A small network was shown many inputs. Here are its activations along a few directions, one row for each input.
In each table, some parts of the input vary, and every possible input appears once, in random order.
A made-up example of a description, with smaller parts first: one of 2 separate values, together with either a single point or one of 9 places around a ring or (one of 4 places along a line, together with one of 5 places around a ring).
Shared parts are said once, and a part with two or three values counts as separate values.

A family of inputs:
r1: [ -3.4  10.2 -15.8  -1.5   9.9  25.7  -6.0 -10.4  -9.6  30.3  -5.3]
r2: [ 24.9 -27.9  25.2  20.6  -1.3  -9.3  16.5   5.5  15.2 -22.7   4.0]
r3: [-17.0  43.6 -22.1  13.1  10.8   9.0  -9.9   2.9 -19.8  16.2  -1.4]
r4: [ 26.3 -13.1  12.2  -2.9 -18.1 -39.3 -28.8  -1.9  -4.0 -34.5  17.7]
r5: [-19.2  12.0 -21.4 -28.7  -3.5  17.8   1.6   3.4  -7.5  51.7   5.0]
r6: [  2.0  -5.0  18.7   6.2   9.5  16.8   3.8 -19.2   9.0   6.0 -16.0]
r7: [-12.1 -12.1  14.6  -4.8   7.9  28.8  31.4   3.5   6.9  30.8  -8.3]
r8: [  8.3  14.3  -2.5  18.4  12.2 -27.4 -26.3  -9.1 -32.8 -27.0  -5.5]
r9: [ 11.7 -15.5  19.7  17.2   2.5 -14.3  -3.9 -13.7  22.1 -22.9   5.4]
r10: [-23.7  -9.8  -2.0 -30.2  -2.4  25.1  40.1  14.2   7.7  49.8   6.0]
r11: [  6.5  25.5 -17.6  22.8  24.4  -2.2 -18.9  -5.8 -23.9  -6.9  -9.3]
r12: [ 17.5 -22.6  32.7   0.1 -27.1 -31.5  15.5   6.2  20.8 -42.8  17.5]
r13: [ 11.6 -22.9  22.9  -1.0 -20.3 -34.5  -5.4 -11.9  19.8 -41.9  19.3]
r14: [  8.2   0.1   2.1   7.1  13.5   0.1 -12.9 -18.7  -9.6  11.9 -20.3]
r15: [ 10.7  -2.1   6.7  27.6  -8.2 -22.1 -20.2 -15.2   8.0 -24.8   0.2]
r16: [  2.6  -2.6  27.3   7.1   8.9  14.3  29.1  -8.9  16.5   1.7 -20.6]
r17: [-2.2 -6.6 -0.1 -7.8 13.0 39.0  7.4 -7.1  5.2 33.4 -3.6]
r18: [-22.3  44.0 -43.1 -13.3  -0.2   6.3  -0.1  16.4 -20.1  37.6  15.7]
r19: [-28.4 -27.5 -38.4 -17.0 -24.7  11.1  -9.4  71.4  13.1 -45.6 -27.1]
r20: [ 19.7  12.2 -10.6  -3.8  -1.3 -43.7 -23.7  -5.0 -31.8 -46.8  16.3]
r21: [-21.6   5.8  -8.6 -29.1  -5.4  30.2  20.3   3.4  14.6  46.6  10.2]
What is each input in this table made of? -> either a single point or (one of 4 places along a line, together with one of 5 places along a line)
Change only the place on the line of 5 in r11. List by row number the other rows that result. -> r3, r8, r18, r20

A family of inputs:
r22: [  9.0 -19.6  29.7  13.7  11.8   7.4  14.3  -8.9  15.1   2.4 -12.6]
r23: [ -8.6 -17.4  12.7 -10.5 -17.4   2.1  10.5  15.6   8.7  -5.5  -1.8]
r24: [ -7.7 -24.9  10.7   0.7  -5.4  11.5  13.0  20.3  18.2  -6.1 -14.4]
r25: [ 12.6  14.0 -11.0   4.5  16.0  -9.7 -25.2 -15.7 -22.0 -13.2  -6.4]
r26: [ 10.4   0.4  22.9   0.2  -3.1  -6.5   1.7 -18.0  -0.5  -3.9  14.3]
r27: [ -5.3  14.1 -22.1  -1.0  -9.1 -10.6 -14.5   7.0   0.1 -16.3   8.7]
r28: [-25.8  17.8 -27.8 -18.1  15.1  44.7  13.0   4.7 -15.8  76.6  -3.4]
r29: [ 16.0 -12.8  18.8  14.5  -2.8  -0.8   4.5 -14.3  13.1   0.6   5.4]
r30: [  9.3  17.0  -3.9  11.5   5.4 -14.5 -10.1 -21.5  -3.2  -9.3   8.4]
r31: [ -8.9  17.4 -30.3   0.3  -1.5 -11.2 -16.1   9.3 -14.5 -17.8 -12.1]
r32: [ -1.0  -5.8   0.2 -15.8  -9.0 -12.4   8.8  21.6   0.7  -7.5  14.1]
What is each input in this table made of? -> either a single point or (one of 2 separate values, together with one of 5 places along a line)
Change only the place on the line of 5 in r24. List by row number the other rows that result. -> r23, r27, r31, r32

A family of inputs:
r33: [-5.4 -2.9 23.9 -5.0 -3.8 19.6 44.7 -4.4  4.4 38.1 26.5]
r34: [-34.9  24.9 -49.5  18.4   9.4  31.9   3.6  20.2 -11.6  24.1 -24.3]
r35: [ 25.4   4.2 -11.6  -5.0   6.1 -28.6 -48.6 -26.5 -24.3 -10.5 -15.9]
r36: [ 21.5  47.3  -6.7  35.9  -1.0 -38.8 -20.9  -9.0  -2.6  -6.7  37.6]
r37: [-26.0  -7.8 -39.7 -41.9 -38.5 -20.6  10.2  78.0   7.6 -53.8   9.6]
r38: [  3.6   6.9 -51.2 -19.1  19.5  25.9 -26.5   1.3 -14.0  52.5  -4.7]
r39: [  5.7  35.7  16.0  -5.0  -6.2  -9.2   2.7 -30.3 -36.7 -10.7  14.4]
r40: [ -0.9 -31.1 -35.7 -71.9 -39.6 -26.3 -26.9  48.9   9.7 -21.2  27.6]
r41: [-32.9 -17.1   3.8   7.1   9.8  33.4  32.5  17.0  24.9   8.9 -23.5]
r42: [ 11.8 -20.0   1.8  49.4   3.8 -10.0   4.2  18.2  39.4 -43.6  -6.4]
r43: [-27.7  35.4 -30.5  -0.8  23.0  24.1   7.9  13.7 -10.5  11.8 -29.8]
r44: [-11.1  34.1  16.1  -4.0   5.0   0.1  10.2 -14.8 -36.8  13.1  21.2]
r45: [-13.3 -13.3 -20.3  11.8   3.7  46.1  36.5  25.1  23.4  17.4 -21.2]
r46: [ 39.0 -43.6   3.7  20.8   4.9 -17.0 -33.2  -4.7  38.0 -11.9  11.3]
r47: [ -5.4   4.6 -24.9 -21.1  10.2  20.9 -30.7  -8.0 -21.4  46.9 -15.6]
r48: [-28.0  20.4   4.2  11.8   6.8   0.0 -11.1 -11.0 -15.6 -37.6 -33.5]
r49: [-12.4   6.9   4.3   3.3  -7.7  21.3  37.1   1.2  28.4  56.7  28.8]
r50: [-11.8 -22.3  23.5   3.9   7.7  25.0  35.7  15.0  14.4 -20.0 -28.0]
r51: [  0.5 -10.4  20.6  23.8  -0.3 -14.3  11.1  -0.2  28.1 -43.5 -30.9]
r52: [ -9.6  25.5 -14.6  26.7   6.9 -22.4 -16.7  -6.6 -15.9 -43.1 -31.5]
r53: [ 12.9  38.3   6.2  13.2  -1.1 -45.0  -1.9 -24.0 -34.7  -6.8  16.2]
r54: [ -9.0   1.6 -21.0 -47.9 -65.7 -28.8  13.4  50.0 -10.3 -25.0  57.6]
r55: [ 29.4 -34.2  24.1  -4.5  -1.2 -25.7 -19.6 -19.2  23.0  -7.6 -14.7]
r56: [ 21.5  -5.2  35.3  14.2 -13.3 -33.2  29.3 -19.6   1.5 -11.2  20.3]
r57: [-20.4  24.4  -9.8   2.0  17.6  16.7   3.6   6.1 -17.1 -17.0 -30.7]
r58: [ 21.3 -44.7  35.8 -21.9   3.9   3.3  -6.5 -21.1   9.3 -11.0 -13.0]
r59: [-14.0  45.6 -35.9  -1.0   9.2  13.5  16.6  -5.1 -17.5  51.7  29.7]
r60: [ -0.4 -36.6  15.1 -18.0  -3.0  30.0  -5.3  -1.0  17.3  44.7 -11.6]
r61: [ 36.2  -1.2 -21.4  21.4  14.5 -23.5 -63.5   0.6 -13.0 -10.6   6.3]
r62: [  1.0  -5.5  50.2  -1.6 -16.4  11.6  36.3 -11.0   4.7  14.6  20.4]
r63: [  9.9  -4.7  51.6  -7.3  -9.1  -7.9  33.7 -25.1  10.0  -8.6  18.4]
r64: [ -0.2 -36.3 -13.7 -17.4   7.9  33.3  -3.6   1.2  34.5  53.6  -0.6]
r65: [  0.6   0.8  -8.8 -26.3  17.5   9.0 -31.3 -23.0 -16.0  14.3 -11.6]
r66: [  3.9  20.4 -27.9  51.8  14.2 -23.1 -22.3  17.3  -6.8 -39.1  -9.5]
r67: [  5.9 -46.6  33.3 -15.8  -6.8  22.5  -8.9 -12.8  11.6  14.0 -11.5]
r68: [-17.9  43.8  -6.0 -10.4  16.9   7.6  11.6  -4.6 -28.7  38.3  25.6]
r69: [ -1.8 -21.7  34.7   6.6  -0.3   9.6  28.3   6.2   8.9 -38.2 -34.2]
r70: [ -2.1  -3.6   9.6 -15.6   6.3  -9.4 -48.2 -31.8 -19.3  -4.1 -14.9]
r71: [ 35.1 -12.0  15.5  39.4 -10.7 -21.5  16.7  -6.4  13.7 -18.7  46.5]
The inputs of r39 and r70 match in every part but one. If r68 is changed in the same way as r39 into r70, which row does it become? -> r47
What is each input in this table made of? -> one of 3 separate values, together with either a single point or (one of 2 separate values, together with one of 6 places along a line)
Change only the choice among 2 separate values in r70. List by row number the other rows that result. -> r58
Start at r42 and move only the place on the line of 6, one step at a time. The first step leads to r51. Which rows follow, in order? -> r69, r50, r41, r45

A family of inputs:
r72: [ 16.5 -18.9  35.2   3.8  -5.2  12.8  35.3 -19.8  -3.4  46.7  36.2]
r73: [-16.6   9.0 -49.5 -14.2 -32.0 -18.8 -32.4  28.2 -32.5   9.9  23.1]
r74: [ 32.0 -47.8  45.5  -6.8 -25.4 -57.6   6.5  -8.5  70.0 -49.6 -15.0]
r75: [-29.4 -10.7  -6.5 -18.6 -13.1  26.8  32.9  22.4  21.6   1.7   2.1]
r76: [  8.8 -29.4  14.7  -3.8  34.2  24.8  17.6   3.9  14.4  28.7 -37.7]
r77: [ -3.8  29.1  10.0  17.9   6.6  15.1 -44.3 -33.7 -24.8   8.3   5.0]
r78: [ 15.4  41.1  18.8  17.4   9.7  -9.1 -10.1 -17.9 -47.0  15.7  42.5]
r79: [ 42.3   4.8  31.4  17.6 -11.1 -64.6 -35.1   5.1  10.0 -96.5   5.8]
r80: [ -2.9  18.5 -21.0  24.8  29.0   1.3 -26.1  -9.2 -22.8   0.8 -24.9]
r81: [-18.1 -44.0  -9.1 -45.1 -25.5  -2.5  17.1  37.3   1.4  30.7  14.4]
r82: [-25.9  51.1 -32.9  -7.1  -6.6   5.0 -13.2  21.3 -18.0 -25.5   0.6]
r83: [-20.4 -16.8 -15.2  -6.0  19.1  28.5  36.8  -4.3  36.5  13.0 -25.4]
r84: [ -4.2  37.3 -42.4  27.9  18.3  16.3  -5.8   5.7 -15.8 -19.9 -12.6]
r85: [  6.2 -23.4  21.0  -7.9   2.0  21.9  21.0 -30.6  10.4  36.1 -13.9]
What is each input in this table made of? -> one of 2 separate values, together with either a single point or one of 6 places along a line
The inputs of r85 and r77 match in every part but the choice among 2 separate values. If r74 is changed in the same way as r85 into r77, which row does it become? -> r79

A family of inputs:
r86: [-14.2  -8.8   1.7  25.6  26.7  26.3 -13.8  -2.1  -6.4  27.1 -33.2]
r87: [-37.3  -2.9 -15.1  -2.2  20.5  40.4 -16.5  12.5 -13.7  23.3 -34.8]
r88: [ 15.7   5.5  29.8  16.6  17.0  -0.6  14.4 -21.3 -15.3 -13.8  -8.7]
r89: [  4.0 -64.2  26.6 -30.5 -29.7  -0.1  31.2  16.1  50.6   3.3  31.8]
r90: [-27.4  26.4 -39.4 -34.2  -5.3  12.6  14.3  18.0  -7.4  30.0   4.6]
r91: [  4.4  14.9  -7.4  18.4   2.7 -35.6  -4.8   3.5   2.4 -44.3  -1.8]
r92: [-11.2  29.7 -14.9 -21.9  -0.8  23.4  10.1  10.6  -1.3  39.9  11.6]
r93: [ 15.8  19.9  -2.2   0.5 -22.5 -38.5 -12.4  -1.1  -1.1 -31.6  14.3]
r94: [ -2.1  -5.2 -31.3  16.6  -4.0  -9.1 -34.4  29.2 -13.9 -51.0 -29.4]
r95: [ -0.4  15.7 -29.7  16.2 -17.1 -28.8  -6.2  28.4  -9.6 -41.9  -7.3]
r96: [ -0.2  17.4 -20.6   7.0 -35.9 -29.5 -17.8  26.7 -13.7 -29.9  16.6]
r97: [ 24.7  16.2  20.0  13.6   7.1   6.1  13.1 -24.2   5.0  28.9  13.6]
r98: [  6.5 -46.1  37.1 -25.4 -34.0   7.2  42.5  33.6  47.8  -5.7  13.1]
r99: [ -5.5 -57.1  27.9  -6.6  -9.8   9.8  54.5  35.4  43.4 -19.9  -0.8]
r100: [ 25.9  -1.2  16.1  -7.9 -12.2 -34.1 -20.0 -18.3 -13.3  -9.0  24.5]
r101: [ 24.3   2.9  23.4   3.4   4.7  -0.7  -7.9 -28.2   3.0  40.4  24.0]
r102: [ 20.5   1.8  -8.8  -8.2 -15.5 -35.7 -25.0  -2.9  -8.6 -26.0  32.3]
r103: [  8.0 -14.0  15.7  20.6  11.5 -10.0 -29.9  -8.9 -11.1 -35.0 -34.4]
r104: [  6.2   6.4 -30.1  -7.8 -37.2 -41.6 -30.2   8.3  -4.3 -18.1  26.1]
r105: [  5.3   0.3  -6.9  -4.2   7.7  12.9   1.1 -13.5  -6.3  44.0  28.3]
r106: [-14.1  10.8 -24.3 -30.9  -7.3  15.6  -0.8  -8.4  -2.6  48.3  19.5]
r107: [ 31.4  -4.2  20.1 -12.4   3.1 -21.0   0.2 -40.5 -10.4  10.9  17.5]
r108: [ 27.8  18.1  31.0  -2.3  -2.5  -8.0  11.9 -30.7  -7.7   0.2   8.9]
r109: [ -0.3 -13.2  13.0  36.5  32.9  30.7 -12.7 -29.5   6.4   6.7 -24.5]
r110: [  4.2  -4.5  -2.8  16.3   6.7 -20.1 -40.3   6.0   2.8 -46.0 -30.4]
r111: [-32.8  11.9 -35.2 -38.5 -10.0  10.7  -7.6   8.8  -9.3  40.8  23.2]
r112: [-19.0  10.2   0.0  19.2  24.0  11.7  18.2  -7.2   4.2  25.8  -4.3]
r113: [ 16.2  13.5  16.4  18.1   0.6 -22.9   0.5  -6.4 -10.1 -30.7 -11.1]
r114: [-25.2  19.7 -21.6  -6.1  11.2  31.2  23.0   8.9 -12.2  22.6  -7.9]
r115: [  8.1  11.2  24.9   4.9  -4.0 -29.6 -12.3 -10.3 -10.2 -21.5  21.7]
r116: [  7.9  -7.2  26.1  12.2  28.4   8.4 -14.1 -32.7   1.5 -17.2 -35.5]
r117: [-32.5  24.9 -43.9 -18.8   8.6  27.0  21.8  21.6  -9.4  13.3 -11.6]
r118: [-6.3 10.7  4.2  5.7 12.6  7.8 16.6 -4.0 -8.1 38.0 20.3]
r119: [ 15.3  13.0  18.3  30.4  20.5  23.0  19.4 -19.8   0.3   8.4  -4.2]
r120: [-39.5  -1.2 -43.5 -15.2  10.2  39.9 -10.1  16.5 -14.4  10.1 -41.0]
r121: [ -4.3 -71.2  25.4  -9.0  -8.8  21.3  23.9  25.8  53.0 -20.4 -31.0]
What is each input in this table made of? -> one of 4 places along a line, together with either a single point or one of 8 places along a line
The inputs of r88 and r108 match in every part but the place on the line of 4. If r119 is changed in the same way as r88 into r108, which row does it become? -> r97
List by row number the other rows that have the place on the line of 4 in common with r120. -> r86, r87, r94, r103, r109, r110, r116, r121
